Each row below holds a small network's activations on one input, seen along a few directions.
Each table varies a few parts of the input and shows all the possible inputs, shuffled.
Descriptions start from the smaller parts, as in this example, which fits no table here: ring(8) and (point or line(11) or (values(2) and line(6))).
Shared parts are said once, and a part with two or three values counts as separate values.
(in the rows, 128 means zero)

Other details of the inputs vary at random and push rows far along three fixed directions, the same in every table; ignore that.
To show where, the next rows are all for the same input, with only those details redrawn:
[109  24 154 149 142 149 173 120 107  75 122 126 125]
[128 197  57 152 105  68 111 191 140 143 164 139  66]
[157 183 110 189  85  62 129 218 168 159 134 187  49]
[113 169  70 143 118  94 122 162 128 135 172 131  85]
[ 59 127 105 116 153 179 150  63  99 145 224 124 136]
[ 72 173  62 114 141 138 125 100 106 148 221 113 115]
[150  21 160 176 119 104 169 181 128  62  72 143  96]
[ 59 127 105 116 152 179 150  63 100 145 224 124 136]

Table:
r1: [194  54 183 157 124 120 124 176 139  81  10 121 147]
r2: [178  74 207 144  99 154 148 147 165 127  68 149 136]
r3: [117 100 100  94 166 182 117  63  79 123 131  78 196]
r4: [ 99 148 130  86 146 197 123  42 120 159 189 117 184]
r5: [147  20 168 172 115 101 164 185 129  60  74 140  99]
r6: [104 196  93  73 138 171  85  91 116 158 177 108 158]
r7: [ 45 135 122 104 173 153 156  58 104 152 210 129 142]
r8: [194  43 167 145 113 117 140 171 136  75  29 140 138]
r9: [122 223  33 132 107  32 123 172 132 119 136 118  69]
r10: [ 73  46  85  92 160 136 129 110  73  38 151  47 146]
r11: [ 68  77  93 108 162 163 149  79  83  90 185  88 143]
r12: [165  74  98 109 151 108  89 154 109  49  40  44 164]
r13: [134  85 208 122 132 196 145  80 148 130 114 144 163]
r14: [136 152 139 119 138 169 100 110 119 164 121 126 161]
r15: [158  74 100  92 140 107  94 156 119  32  54  54 153]
r16: [ 80 116 214 151 141 191 166  88 140 178 198 192 116]
r17: [186 166 172 174  97 125 118 163 161 198  91 189 126]
r18: [106 147 116 100 158 208 121  46  91 182 172 117 190]
r19: [121 223  39 129 125  30 121 182 135 121 139 120  68]
r20: [202 202 147 174  91  88  93 201 187 180  71 161  98]
r21: [143 209 130 174  77  40 141 195 173 153 115 187  55]
r22: [137 143 132 106 122 160 116 112 125 150 137 137 153]
r23: [134 176 180 128 114 176 122 102 162 185 149 179 143]
r24: [ 70  68  85  83 178 111 155  88  73  34 130  52 148]
r25: [152 100 122 117 141 133 103 124 117 104  86  79 171]
r26: [122  83 202 167 113 112 183 134 147  97  82 176  99]
r27: [170  69  90 110 144 104 102 154  94  55  46  49 169]
r28: [140  54 191 178 127 124 177 161 139 113 111 174  95]
r29: [ 66 187  88  95 142 139 108  94 104 136 220 111 108]
r30: [153  19 209 175 111 111 176 166 131  70  76 167  93]
r31: [106 118 221 176 131 127 175 138 168 168 129 219  92]
r32: [140 141 124 109 126 161 122 109 123 149 134 140 151]
r33: [122 209  54 127 115  48  88 210 135 133 169 110  66]
r34: [ 96 196 101 124 135  78 130 147 138 125 147 134  87]
r35: [136  76 195 122 128 190 148  84 128 136 117 157 172]
r36: [154  96 111 105 134 134 125 119 125  90  97  91 152]
r37: [ 69 112 206 145 112 167 175  52 140 177 178 212 121]
r38: [126 126 213 132 120 210 157  61 149 191 161 192 168]
r39: [143 193 101 104 116 122  81 148 142 143 127 124 130]
r40: [ 75  55  89  78 152 120 127  85  66  34 141  56 138]
r41: [147 190  98 102 109 120  85 153 135 150 133 125 133]
r42: [ 89  70 199 135 129 164 164  75 119 113 144 167 117]
r43: [ 98 132 138 127 123 127 134 122 118 124 176 140 103]
r44: [162  71  98  88 132 117 102 160 119  41  50  40 145]
r45: [175 124 206 178 113 167 153 118 156 194  98 199 148]
r46: [166  67  95 104 142 110  92 164  88  58  43  50 167]
r47: [148 186 128 182 104  48 129 225 172 173 132 191  53]
r48: [ 86 128 134 132 149 119 139 133 125 142 173 139 113]
r49: [162  68 101  91 132 103 104 154 117  36  60  47 154]
r50: [149 135 160 146 134 174 136  87 138 181 128 153 164]
r51: [153 102 123 112 140 150 106 127 121 110  78  67 158]
r52: [163 186  89 123 116 123  97 143 138 173 120  97 136]
r53: [109 114 219 177 125 120 178 139 165 171 135 218  96]
r54: [114 228  56 123 119  30 110 187 140 122 144 119  71]
r55: [164 199 121 142 110 130  98 149 139 200 125 156 134]
r56: [156 184  91 106 106 122 102 145 148 154 132 106 125]
r57: [ 99  80 117 126 139 123 130 145 111  72 132 100 112]
r58: [176 158 219 168  81 145 132 155 186 198 108 226 118]
r59: [131  71  84  86 168 146 104  91  81  69  97  31 197]
r60: [119 225  42 128 103  31 117 174 133 121 141 116  72]
r61: [106 102 120  74 153 177 113  65 107 100 148  75 190]
r62: [ 79 132 131 123 120 117 136  98 127 126 147 154 104]
r63: [ 58 130 122 107 161 172 144  71  98 150 230 120 136]
r64: [182 215  41 129 115  70  76 180 140 150 103  90 116]
r65: [123  61 206 171 139 118 165 167 148 114  98 176  97]
r66: [117 210  37 132 134  28 112 195 137 134 144 123  68]
r67: [153 191  96 122 119 116  80 149 129 166 120 114 144]
r68: [173 219  51 109 100  66  75 185 154 135 119  97 107]
r69: [184 164 167 161  90 123 134 160 175 175 102 198 115]
r70: [143  59 191 174 114 123 176 147 134 103 107 180  90]
r71: [ 62 130 113 103 144 165 151  38  92 139 211 135 128]
r72: [141 142 127 115 128 153 125 100 139 144 137 134 152]
r73: [169  69  98 109 143 104  98 153 107  54  46  37 164]
r74: [125 187  74  99 143 169 107  80 114 185 167  84 162]
r75: [146 147 133 127 133 155 117  99 131 165 129 115 161]
r76: [138  30 154 161 108  77 170 150 127  63  52 159  93]
r77: [ 87 111 204 148 116 175 176  56 129 173 189 206 114]
r78: [171  64  81  95 132 112 119 154 112  49  56  47 146]
r79: [106 197  91  77 132 159  92  86 122 158 186 103 165]
r80: [114 199  89  95 142 159  88  85 112 176 172  94 174]
r81: [150 194  99 122 126 123  76 146 131 162 114 115 140]
r82: [ 45 128 116 100 138 155 150  33 100 145 202 140 137]
r83: [172 125 221 170 103 177 147 122 170 204 100 178 142]
r84: [133  48 217 191 135 128 193 152 150 134 104 202 100]
What is each input in this table made of?
> line(4) and (ring(9) or (values(2) and line(6)))
The inputs of r74 and r52 match in every part but the line(4) part. If r71 is changed in the same way as r74 into r52, which row does it become?
> r77
The inputs of r73 and r75 match in every part but the line(4) part. If r61 is changed in the same way as r73 into r75, which row does it become?
> r4
Which other rows does r8 become when the values(2) part takes its other values? List them by row number.
> r3
Start at r6 and move only the line(4) part, one step at a time. The first step leads to r41. Which rows follow, in order?
> r22, r32
Start at r63 and move only the ring(9) part, one step at a time. The first step leads to r5. Which rows follow, in order?
> r30, r77, r82, r60, r24, r7, r47

Table:
r85: [168  62 144 130 132 124 118 157 120  82  55 103 150]
r86: [109 188  42  96 132  84  95 138 110 110 150  84 115]
r87: [176  89 188 164 113 145 138 146 149 139  73 152 136]
r88: [122  87 148 129 136 136 142 122 123 104 120 123 134]
r89: [174  92 188 152 112 143 146 141 154 133  75 162 139]
r90: [102  63 155  96 169 214 134  49  89 119 142  94 199]
r91: [160 148 124 126 116 114 102 155 138 134  97 126 134]
r92: [142  53 139 135 131 103 145 150 116  61  70 110 127]
r93: [ 91 173  58  60 155 163  90  59  91 126 174  49 178]
r94: [ 90  71 151 112 154 170 155  67 104 106 141 118 158]
r95: [ 73 198 129 111 135 175 135  51 125 199 222 159 137]
r96: [167 182 185 171  95 148 128 138 176 215 127 197 118]
r97: [ 67  57 160  92 173 204 161  30  89 106 166 100 183]
r98: [122  81 138 131 135 141 140 127 116 103 123 120 130]
r99: [137  68 136 139 131 119 141 148 115  87  96 117 124]
r100: [133 141 117 132 122  97 124 153 136 122 116 130 110]
r101: [ 66 126 133  89 156 193 139  39 103 138 200 115 162]
r102: [181 193 115 150  99  98 104 182 165 173 109 155 107]
r103: [142  52 138 129 127 108 138 155 119  59  74 107 124]
r104: [130 205 110 136 109  92 115 154 154 166 145 156  94]
r105: [ 89 140 127 104 137 160 132  79 117 138 175 127 139]
r106: [144 122 114 132 121  88 121 169 134  96 100 116 109]
r107: [ 79  60 191 124 163 214 174  41 105 140 167 140 171]
r108: [104 174  34  82 140  95  87 135 104  98 160  63 123]
r109: [ 84 165  38  86 157 123 102 102  90 116 180  65 139]
r110: [144 205 113 154 102  97 111 176 159 178 154 166  84]
r111: [133  95 185 159 127 146 158 129 140 142 119 165 123]
r112: [161  82 149 128 128 132 119 143 125 101  73 115 151]
r113: [158 142 168 170  96 105 137 175 167 154 112 186  90]
r114: [120 207 101 141 116 115 118 136 139 187 179 157 102]
r115: [174  76 193 148 114 133 136 151 145 110  51 152 141]
r116: [147  52 138 139 136 110 140 163 117  64  76 103 125]
r117: [124  68 134 122 139 118 143 125 113  72  90 108 133]
r118: [128 165  36 105 128  70  90 171 110  96 131  74 106]
r119: [154 141 114 120 119 120 105 139 133 124  98 104 139]
r120: [172  95 190 149 111 144 147 138 154 130  73 163 140]
r121: [110 183  37 100 135  84  94 142 111 114 152  81 116]
r122: [151 189 113 153 104  83 113 186 158 157 131 156  86]
r123: [133 150  38  98 125  56  89 177 109  67 104  65 105]
r124: [ 73 201 135 109 137 179 132  56 131 197 225 157 138]
r125: [137 172 175 167 102 137 140 142 167 196 157 203  97]
r126: [ 96 156 182 135 129 175 154  75 144 187 179 181 133]
r127: [144  82 183 157 113 126 155 142 143 119  96 167 114]
r128: [173 214 120 148  95 106 105 169 170 192 127 167 109]
r129: [145  84 184 160 120 124 156 146 146 123  93 164 117]
r130: [141 209 118 152 103  89 116 170 163 180 146 168  87]
r131: [ 67 120 126  96 165 189 142  47  97 142 196 105 166]
r132: [112 140 103 123 135 123 127 120 116 128 149 118 127]
r133: [ 84 143 182 135 135 197 162  47 131 198 203 184 145]
r134: [122  83 139 137 139 135 147 123 113 105 118 123 134]
r135: [135 176 176 167 100 129 147 131 165 198 152 210  98]
r136: [142  51 135 140 135 106 144 154 116  65  71 108 125]
r137: [127 166  38 101 125  71  88 171 115  93 132  74 106]
r138: [137 136 110 139 121  99 126 155 128 122 121 129 109]
r139: [135 180  25  83 144 109  77 139 104 116 141  51 146]
r140: [143  53 138 137 137 105 142 158 118  67  71 105 126]
r141: [103 171  29  86 139  91  90 135  99 102 159  64 123]
r142: [166 183 188 169  92 147 129 135 178 215 127 200 119]
r143: [ 93  67 146 111 151 176 149  78 101 104 150 110 156]
r144: [143  52 137 138 132 104 145 152 115  63  72 109 127]
The inputs of r132 and r134 match in every part but one. If r118 is changed in the same way as r132 into r134, which row does it become?
> r99
What is each input in this table made of?
> line(5) and (values(3) or ring(9))
Which other rows does r135 become when the line(5) part takes its other values? List them by row number.
> r95, r114, r133, r138
Which other rows agree with r130 in the line(5) part? List them by row number.
> r88, r112, r113, r121, r128, r129, r133, r137, r141, r142, r144
Which other rows does r120 become when the values(3) part takes its other values? List them by row number.
> r93, r115
Start at r106 and move only the ring(9) part, one step at a time. The first step leads to r108. Which rows follow, in order?
> r103, r127, r135, r92, r94, r100, r97
